Each row below holds a small network's activations on one input, seen along a few directions.
Each table varies a few parts of the input and shows all the possible inputs, shuffled.
Descriptions start from the smaller parts, as in this example, which fits no table here: one of 2 separate values, together with either a single point or one of 9 places along a line or (one of 6 places along a line, together with one of 8 places around a ring).
Shared parts are said once, and a part with two or three values counts as separate values.
In the rows, 128 means zero.

Other details of the inputs vary at random and push rows far along two fixed directions, the same in every table; ignore that.

Rows:
R1: [123 107 126 118 139 141 137 142 118 122 134]
R2: [127 152 133 148 111 119 125 119  99 135  99]
R3: [174 133 109 167 127  90 102 133  99 134 123]
R4: [129 100 127 120 141 135 138 132 131 117 131]
R5: [132 126 116 112 138 139 133 145 142 132 139]
R6: [125 121 131 122 115 134 147 126 147 140 143]
R7: [128 118 121 113 145 144 122 132 137 135 137]
R8: [176 134 112 162 123  90  98 137  99 133 124]
R9: [125 116 129 119 118 143 128 115 144 137 143]
R10: [120 148 142 135 138 102 114 134 117  98 113]
R11: [127 118 112 118 142 135 135 137 146 132 137]
R12: [130 155 120 139 137 108 107 126 125 129  99]
R13: [123 115 131 126 124 147 126 116 144 140 142]
R14: [129 125 113 117 142 141 136 141 142 132 138]
R15: [121 119 137 122 114 149 138 134 119 134 144]
R16: [118 170 129 151 112  96 118 114 134 119 112]
R17: [126 130 123 129 120 149 140 130 145 138 145]
R18: [106 153 136 137 146  96 118 134 119 115 117]
R19: [105 143 152 138 118 122 120 131 118 105 138]
R20: [111 157 134 138 144  93 118 132 134 116 117]
R21: [121 108 121 110 134 132 140 137 119 126 137]
R22: [130 151 137 143 110 106 122 107 122 113 109]
R23: [142 142 120 129 130 114 127 139 105 148  85]
R24: [128 111 118 107 139 134 123 126 141 131 137]
R25: [110 160 145 144 124 113 124 126 117 125 121]
R26: [121 117 122 123 137 127 132 135 114 129 123]
R27: [131 101 125 113 134 130 140 131 131 114 133]
R28: [126 110 120 114 145 138 121 127 141 134 135]
R29: [123 144 135 139 139 107 119 129 116 104 109]
R30: [130 125 133 122 127 155 133 117 133 133 144]
R31: [118 138 134 123 139 106 120 124 132  95 132]
R32: [101 149 149 152 120 105 116 118 115 102 124]
R33: [129 130 126 125 115 148 137 134 146 138 145]
R34: [125 117 125 122 115 139 132 119 149 137 144]
R35: [133 149 123 128 136 103 111 113 119 117 102]
R36: [244  94  62 161  93 106 125 118  75 200  43]
R37: [114 163 150 148 123 112 116 115 125 101 128]
R38: [114 156 154 148 117 109 116 123 122 101 124]
R39: [121 106 132 123 112 140 143 124 124 124 140]
R40: [115 148 129 128 138  96 124 133 118 120 112]
R41: [125 154 127 137 140 105 122 135 108 131  97]
R42: [135 114 125 115 142 143 135 133 131 119 135]
R43: [133 107 124 116 142 137 135 129 135 119 134]
R44: [130 119 110 111 136 131 137 135 146 129 138]
R45: [164 117 114 127 101 150 150 130 126 177  96]
R46: [133 120 123 111 147 147 128 129 131 127 137]
R47: [118 162 151 144 118 112 113 119 125 103 126]
R48: [125 127 134 127 121 144 145 132 143 143 143]
R49: [124 122 122 132 120 144 140 126 149 138 144]
R50: [123 120 132 129 121 139 144 128 147 143 142]
R51: [110 153 142 139 119 104 127 120 121 123 122]
R52: [128 124 131 123 117 149 127 129 145 140 144]
R53: [121 114 124 116 140 143 138 142 116 129 137]
R54: [119 113 131 121 113 141 143 124 122 131 144]
R55: [130 118 124 108 141 143 119 136 137 134 137]
R56: [117 112 133 128 118 145 141 125 122 134 143]
R57: [123 101 122 112 133 131 139 136 122 118 134]
R58: [108 153 144 146 124 108 124 121 121 125 121]
R59: [129 112 134 128 120 146 139 117 137 125 140]
R60: [110 157 152 153 122 109 119 119 121 100 125]
R61: [126 111 117 117 142 136 125 131 146 134 136]
R62: [121 113 136 128 118 150 141 130 120 127 141]
R63: [128 117 132 124 126 149 132 112 137 133 142]
R64: [131 119 121 111 138 141 122 140 142 134 137]
R65: [124 134 139 128 118 136 135 134 122 140 129]
R66: [105 159 141 151 124 105 106 113 140 116 128]
R67: [123 114 127 111 136 141 135 146 116 129 137]
R68: [136 120 126 107 143 146 125 133 131 127 137]
R69: [130 118 130 117 121 145 134 111 137 130 144]
R70: [114 153 126 131 137  94 105 123 136 110 119]
R71: [125 124 128 127 121 150 130 125 144 140 144]
R72: [110 166 148 142 121 113  99 118 131 117 128]
R73: [130 122 126 111 139 135 138 148 140 137 137]
R74: [244  93  64 167  98 110 124 118  74 206  40]
R75: [126 107 129 113 135 140 134 146 118 122 133]
R76: [106 142 137 141 140  97 114 130 112  99 114]
R77: [131 112 122 112 147 141 127 124 135 127 136]
R78: [125 105 137 133 119 143 143 121 134 124 138]
R79: [125 123 132 124 124 153 126 121 139 141 143]
R80: [128 106 135 125 113 139 145 120 134 121 140]
R81: [133 125 136 118 122 154 129 121 133 133 144]
R82: [138 114 128 110 138 141 132 137 132 119 135]
R83: [130 152 122 132 131  92 124 128 127 129  98]
R84: [128 122 123 116 143 136 141 144 140 137 137]
Description of these inputs: one of 4 places along a line, together with either a single point or (one of 2 separate values, together with one of 10 places around a ring).
Q: The inputs of R21 and R26 match in every part but the place on the line of 4. If R22 is changed in the same way as R21 into R26, which row does it become?
A: R59
Q: The inputs of R61 and R70 match in every part but the place on the line of 4. If R4 is changed in the same way as R61 into R70, which row does it become?
A: R27
Q: Change only the choice among 2 separate values in R26. List by row number the other rows that result.
A: R56
Q: Change only the place on the ring of 10 in R6. List by row number the other rows that result.
A: R9, R16, R22, R34, R39, R51, R54, R69, R80

Rows:
R85: [127  78 118 109 122 178 151 121 169 155 188]
R86: [167 136 114 150 130 112 102 120 105 142  89]
R87: [120 100 133  90 121 178 155 134 166 138 157]
R88: [130 153 114 136 117 120 126 102 130 158  70]
R89: [151 141 113 124 135 103 125 123 108 140  72]
R90: [132  82 137 112 114 191 165 130 149 131 193]
R91: [161 127 111 158 119  96 125 129 107 137  87]
R92: [145 135 107 130 127 101 128 124 102 135  73]
R93: [168 136 113 142 124  97 116 120 104 142  91]
R94: [ 30 185 194 140 144  90  98 122 133  49 171]
R95: [117 102 124  96 137 171 158 159 141 155 161]
R96: [152 152 118 156 110 111 122 136 102 163  96]
R97: [151 141 114 132 142 117 110 123 109 140  70]
R98: [118  99 137  98 125 188 168 129 146 131 158]
R99: [160 130 106 148 116  97 119 122  98 136  92]
R100: [ 51 179 170 144 168  66 101 144 146  43 171]
R101: [129  89 111  88 148 168 140 147 144 131 154]
R102: [119  64 139 108 112 185 155 129 135 138 189]
R103: [ 73 183 161 148 158  75  75 137 140  48 191]
R104: [158 150 126 151  91 117 120 109 126 148  88]
Q: The inputs of R98 and R90 match in every part but one. If R87 is changed in the same way as R98 into R90, which row does it become?
A: R104
Q: Describe the family of inputs behind these rows.
A: one of 2 separate values, together with either a single point or one of 4 places along a line or one of 5 places along a line

Rows:
R105: [ 58 143 168 127 160  83 112 148 140  44 203]
R106: [ 60 169 167 118 175  94 105 146 168  47 194]
R107: [124 143 126 152 118 103 129 124  97 136  87]
R108: [131 148 133 144 119 112 122 123  89 132  89]
R109: [129  81 136 100 109 198 166 137 132 148 154]
R110: [165 142 116 150 133 100  92 122 101 128 105]
R111: [135  73 103  85 163 165 143 152 149 143 156]
R112: [146 135 126 138 137 105 109 129  82 117  87]
R113: [139 146 107 127 140  88 116 132 122 130  80]
R114: [126  97 125  86 128 197 156 140 159 154 152]
R115: [157 136 110 158 132  92  98 123 109 132 104]
R116: [123  83 108  87 134 165 169 147 163 158 158]
R117: [ 40 150 187 127 141 111 112 101 157  36 194]
R118: [156  64 104 108 131 151 146 144 148 142 180]
R119: [143 149 117 164 114  98 112 118 116 147 106]
R120: [160 155 121 156 114 108 107 120 109 132 107]
R121: [ 63 174 179 152 138  95 110 132 169  61 222]
R122: [119  97 127  88 129 196 154 137 156 166 152]
R123: [119 157 146 148 101 127 125 115  98 142  84]
R124: [138 130 119 145 135  97 115 130  90 121  86]
R125: [132 163 120 130 137 112 113 125 114 143  82]
R126: [159  74 116 113 129 163 148 140 151 136 178]
R127: [151 154 123 157 115 107 105 117 107 143 108]
R128: [147 150 114 124 154 106 100 130 107 128  80]
R129: [142  68 121 107 111 181 146  97 165 138 169]
R130: [200  95  97 132  81 182 149 116 117 202  86]
R131: [129 167 124 137 121 109 134 123 132 141  78]
R132: [119  85 110  91 147 172 157 147 157 157 159]
R133: [126  75 116  80 130 189 156 104 171 141 141]
R134: [125 144 126 148 107  94 139 125 104 135  88]
R135: [129 152 137 151 104 108 143 120 107 130  85]
R136: [140 149 131 143 118 113 124 125  91 121  87]
R137: [ 56 178 168 116 172 106 100 146 159  53 199]
R138: [144 150 117 161 103  89 122 119 122 145 107]
R139: [143 139 130 145 121 102 129 126 100 115  83]
R140: [135  91 132 115 109 188 144 129 150 164 179]
Q: The inputs of R108 and R125 match in every part but one. If R134 is changed in the same way as R108 into R125, which row does it become?
A: R116
Q: Describe the family of inputs behind these rows.
A: one of 3 separate values, together with either a single point or one of 11 places along a line
Q: List by row number the other rows that have the choice among 3 separate values in common with R129.
A: R110, R115, R118, R119, R120, R121, R126, R127, R130, R138, R140
